A small network was shown many inputs. Here are its activations along a few directions, one row for each input.
In each table, some parts of the input vary, and every possible input appears once, in random order.
Descriptions start from the smaller parts, as in this example, which fits no table here: ring(5) and (point or ring(11) or (values(3) and line(6))).
Shared parts are said once, and a part with two or three values counts as separate values.
(in the rows, 128 means zero)

Other details of the inputs vary at random and push rows far along two fixed directions, the same in every table; ignore that.
These rows show it; all are for the same input, with only those details redrawn:
[136 160 102 166 119 106 162 105 130 154 107 153 131 146 122]
[118  64 134 123 160 158  71 128 119 133  95 108 138 115 117]
[149  60 132 111 126 115 139 181  95  98 156  59 101  77 158]
[152  64 130 113 121 110 148 184  94  96 162  58  98  75 161]
[120  63 134 122 160 157  73 131 118 131  98 106 135 113 119]
[117  58 135 120 164 162  65 128 118 132  93 106 138 115 116]
[119 152 107 167 140 132 120  81 141 168  76 173 150 162 103]

Table:
x1: [120  63 134 122 160 157  73 131 118 131  98 106 135 113 119]
x2: [118  80 142 112 140 163  70 142 131  96 115 116 146 134 124]
x3: [165 179 132 128  99  85 182 172 130  99 183 102 109 135 146]
x4: [147 153 136 139  93  85 219 164 130 138 174 114 115 104 171]
x5: [136 175 117 173  89 100 166 107 143 132 134 171 125 165 123]
x6: [ 74  70 131  58 155 182  36  82 110 104 137 145 103 105 123]
x7: [127 190 122 144 110 116 183 123 153 151 119 156 156 140 132]
x8: [113  95 156  97 149 166  90 145 143 127 115 113 160 103 113]
x9: [120  87 122 111 152 159  84 137 119 114  93 104 147 115 113]
x10: [125  88 125 108 149 155  81 136 121 110  99 105 146 108  99]
x11: [150  63 133 111 119 115 136 179  97  93 157  60 100  71 144]
x12: [ 84 181 126  95 166 160  71  52 137 154 126 189 112 169 106]
x13: [ 73 172  78 103 144 153 103  26 119 165  91 203 117 136  95]
x14: [120 157 127 154 114 142 104  87 150 135 101 179 155 172  89]
x15: [151 160 140 127  83  93 211 160 131 124 174 110 125  96 144]
x16: [156 100 161 112 123 108 131 192 115  94 188  65  93 109 157]
x17: [143 175 103 155 102 107 167 106 129 138 111 150 138 137 101]
x18: [125 169 142 155 150 133 100 104 153 161 110 163 141 190 115]
x19: [109 165 113  72  97  97 208 118 113 130 196 133  78  70 170]
x20: [143 201 124 148 122 111 150 128 148 134 132 148 135 178 128]
x21: [132 169 113 163 106 106 162 113 139 127 125 169 132 167 141]
x22: [143 147 135 129 107  94 207 168 128 129 164 111 121 102 172]
x23: [132 157 121 166 101 108 153 111 141 133 131 165 128 165 138]
x24: [167 173 141 130  95  86 181 168 124 104 188  99 104 133 143]
x25: [127 179 133 157 106 108 180 113 154 166 127 162 142 136 125]
x26: [121 165 118 150 117 139 111  96 152 126 102 178 156 172  96]
x27: [124 175 137 150 154 134 105 108 151 154 106 164 144 189 120]
x28: [101  40 140 105 191 189  26 124 120 127  70 107 153 117 107]
The inputs of x1 and x4 match in every part but one. If x11 is changed in the same way as x1 into x4, which row does it become? -> x25
What do these inputs look like to the network? -> values(4) and (point or ring(6))
Change only the values(4) part in x19. List by row number the other rows that result. -> x6, x12, x13
Change only the values(4) part in x22. List by row number the other rows that result. -> x21, x27, x28
